A small network was shown many inputs. Here are its activations along a few directions, one row for each input.
In each table, some parts of the input vary, and every possible input appears once, in random order.
Descriptions start from the smaller parts, as in this example, which fits no table here: values(3) and (point or ring(11) or (line(4) and ring(5))).
Shared parts are said once, and a part with two or three values counts as separate values.

Other details of the inputs vary at random and push rows far along three fixed directions, the same in every table; ignore that.

Rows:
R1: -82, -183, 247, -411, 516, 6, -409, -121, 477, -497, -287, 149, -104
R2: 31, 75, 296, -26, -101, 339, 76, -95, -165, 111, 177, -403, 136
R3: 244, -384, 105, -187, -63, -326, 557, 61, 359, 116, 413, 513, -416
R4: 235, -431, 32, -379, -249, -272, 493, 167, 89, 227, 646, 428, -461
R5: -54, 104, 281, -22, -23, 243, 175, -190, -270, 106, 246, -361, 206
R6: 146, 270, -529, 286, -182, 38, -462, 450, -105, -389, -661, -111, 172
R7: 205, 336, -361, 508, 75, -116, -312, 587, 85, -184, -625, 29, 325
R8: 66, 126, 294, -69, -122, 0, -14, -68, -314, 17, 145, -374, -196
R9: -139, -183, 224, -423, 362, -193, -273, -132, 182, -582, -256, 202, -368
R10: -188, 340, 80, -4, -54, 43, 46, -265, -515, -6, 82, -385, 57
R11: 17, -410, 70, -115, -665, 76, 504, -273, 288, 539, 775, 833, -505
R12: 192, -179, -299, 52, -29, -287, 139, 459, 459, 33, -91, 484, -78
R13: -448, -330, -5, -288, 537, -22, -387, -338, 394, -246, -258, 211, -203
R14: 68, 252, 307, 96, 27, 69, 37, -26, -143, 99, 88, -325, -90
R15: -218, -88, 15, -477, 232, -63, -223, -249, 94, -571, -260, 171, -352
R16: 648, -190, -718, 861, -740, 43, 479, 831, -201, 540, 317, 161, 158
R17: -176, 322, 25, 132, -175, 193, -157, -608, -317, 521, 77, -56, 315
R18: -215, 80, 138, -106, 108, 192, 55, -194, -123, 232, -11, -271, 279
R19: 79, 178, 264, -15, 104, 104, 154, -183, -212, 140, 212, -273, 252
R20: -35, 85, 118, 276, -105, 259, -91, -246, -269, 138, 110, -606, -32
R21: -238, -220, 129, -481, 534, -102, -234, -243, 492, -270, -294, 250, -15
R22: -211, 305, -26, -75, -100, 42, 34, -199, -424, 145, 224, -331, 41
R23: -77, 224, 211, 26, 4, -102, 17, -87, -337, -14, 36, -295, -17
R24: 350, -367, -450, 84, -2, -289, 87, 635, 599, -155, -253, 698, 121
R25: -35, 203, -671, 818, 80, -5, -489, 505, 9, -195, -721, -84, 551
R26: -165, 64, 224, -62, 30, 128, 197, -180, -134, 144, 167, -254, 224
Each input here is: values(2) or (line(4) and (point or line(5))).
- Which other rows does R18 become when the line(5) part takes its other values? List them by row number. => R4, R12, R21, R22
- Which other rows does R4 become when the line(4) part takes its other values? List them by row number. => R8, R9, R23
- Which other rows does R3 become when the line(5) part takes its other values? List them by row number. => R10, R23, R24, R26

Rows:
R27: 200, 177, -277, 162, -154, 26, -51, 403, -39, 8, -240, 9, 324
R28: 3, -395, -58, -131, -4, -118, 131, -133, 132, -123, 150, 203, -349
R29: 117, 68, -53, 341, -70, 89, 107, 121, -58, 248, -19, -132, 275
R30: 374, -177, -313, 81, -152, 13, 1, 464, 153, -74, -48, 253, 24
R31: -2, 197, 27, 241, 75, 148, -215, 219, -154, -74, -193, -465, 269
R32: 118, 46, -52, 366, -173, 204, -43, 84, -64, 144, 39, -98, 213
R33: -49, -345, -126, -245, -140, -42, 223, -80, 122, -42, 277, 266, -400
R34: -10, -395, -45, -361, 8, -10, 407, -63, 237, 104, 340, 405, -199
R35: -49, -85, -42, -108, 298, -62, -324, 116, 230, -476, -444, 22, -225
R36: -49, 311, -8, 218, -124, 58, -3, -63, -102, 255, -75, -77, 253
R37: 35, -263, 134, -103, 73, 5, 103, -118, 333, -11, 95, 320, -107
R38: -218, -191, 439, -318, 145, -134, 363, -647, -185, 131, 563, -63, -386
R39: -140, -207, 430, -499, -4, -38, 394, -584, -63, 442, 671, 107, -325
R40: 5, -445, -108, -282, -60, 80, 265, -7, 207, 15, 344, 364, -250
R41: 352, -117, -308, 36, -115, -79, 69, 463, 205, -13, -75, 267, 98
R42: -438, 155, 356, -211, 568, 31, -521, -301, 22, -592, -494, -432, -158
R43: 53, 99, -60, 234, -258, 229, -35, 44, -83, 237, 10, -78, 191
R44: 88, -99, -460, 105, -93, -126, 155, 372, 152, 67, -86, 410, 119
R45: -193, -221, 493, -396, 186, -111, 471, -674, -100, 200, 599, -40, -260
R46: -91, 310, 286, 109, -172, 251, 178, -351, -319, 460, 208, -380, 244
R47: 161, 207, -227, 310, -3, -108, -130, 423, -80, -44, -287, -119, 110
R48: 71, -27, 85, 195, -207, 193, 331, -196, -398, 390, 470, -384, 154
R49: -519, 247, 457, -318, 736, -85, -526, -399, 128, -556, -482, -402, 54
R50: 59, -192, -58, -233, 77, 17, -153, 136, 239, -330, -186, 286, -91
R51: -111, 262, 264, 98, -361, 196, 175, -428, -396, 389, 407, -441, -39
R52: -205, -61, 311, -387, 189, 101, -166, -312, -12, -315, -11, -16, -91
R53: -162, 409, 123, 239, 197, -23, -243, 82, -300, -92, -272, -520, 162
R54: 197, -57, -284, 330, -169, -128, 0, 346, 231, 29, -40, 423, -50
R55: 49, -402, 52, -69, 60, 47, 88, -29, 302, -65, 151, 260, -192
R56: -479, 177, 454, -339, 706, 14, -526, -374, 164, -531, -466, -448, 97
R57: 171, 233, -272, 173, -147, -82, -33, 376, -67, -2, -232, 45, 288
R58: -259, 57, 267, -361, 203, -107, -138, -296, -60, -314, -69, 66, -184
R59: 89, -422, -2, -352, -62, -10, 219, -36, 269, 289, 296, 452, -222
R60: 53, 74, 141, 164, -144, 118, 433, -231, -393, 484, 413, -397, 253
R61: 22, -68, -121, -195, 75, -190, -125, 166, 196, -313, -240, 358, -174
R62: -62, -93, 18, -218, 392, -91, -305, 95, 384, -400, -393, 54, 9
R63: 358, -133, -345, 118, -207, -67, 33, 442, 85, -106, -124, 237, -143
R64: 328, -43, -332, 105, -139, -180, 46, 456, 94, -50, -91, 306, -86
R65: 49, 164, -45, 364, -233, 104, -42, -23, -133, 97, 63, -190, 53
R66: 97, -483, -69, -287, -141, 67, 107, 16, 240, 197, 321, 411, -263
R67: -97, -21, 9, -191, 420, -183, -318, 77, 356, -425, -421, 91, -25
R68: 152, -200, -457, 104, -326, -55, -144, 345, 162, 105, -79, 294, -90
R69: -41, 259, 4, 384, -2, -15, -46, -10, -206, 132, -28, -212, 117
R70: 24, 205, -9, 352, -3, -5, 51, 36, -120, 207, -47, -158, 252
R71: -2, -159, 115, -61, 93, -97, 89, -119, 307, -23, 84, 359, -139
R72: 182, 133, -275, 201, -238, 28, -78, 338, -144, -83, -274, -27, 65
R73: -159, 74, 85, -313, 443, -136, -351, -138, 262, -465, -381, 69, -15
R74: -60, 398, 26, 102, -52, -8, -84, 19, -328, -4, -151, -245, 362
R75: -84, 331, -8, 234, -191, 39, -49, -90, -170, 228, 10, -117, 116
R76: 29, -329, -34, -287, -151, -182, 162, -68, 164, 246, 377, 455, -385
R77: -4, 321, 5, 90, -89, 98, -68, 65, -282, 31, -134, -255, 391
R78: -219, 304, 170, 57, -155, 77, 313, -399, -580, 387, 471, -430, 19
R79: 47, 108, -57, 358, -158, 69, 17, -1, -170, 100, 44, -255, 24
R80: 252, 45, -262, 290, -72, 75, -137, 478, 18, -46, -216, -129, 221
R81: -31, 258, 17, 105, -176, 95, -81, -15, -382, -49, -102, -284, 91
- What is each input in this table made of? => ring(5) and (line(5) or ring(6))
- The inputs of R35 and R62 match in every part but the ring(5) part. If R79 is changed in the same way as R35 into R62, which row does it become? => R29
- Which other rows does R64 become when the line(5) part takes its other values? List them by row number. => R47, R53, R58, R61
- Which other rows agree with R32 in the ring(5) part? List them by row number. => R30, R31, R40, R43, R48, R50, R52, R55, R66, R80
- A walk changes only the ring(6) part. It starts at R34 and steps to R60. List the rest of the walk in order. => R29, R37, R46, R59
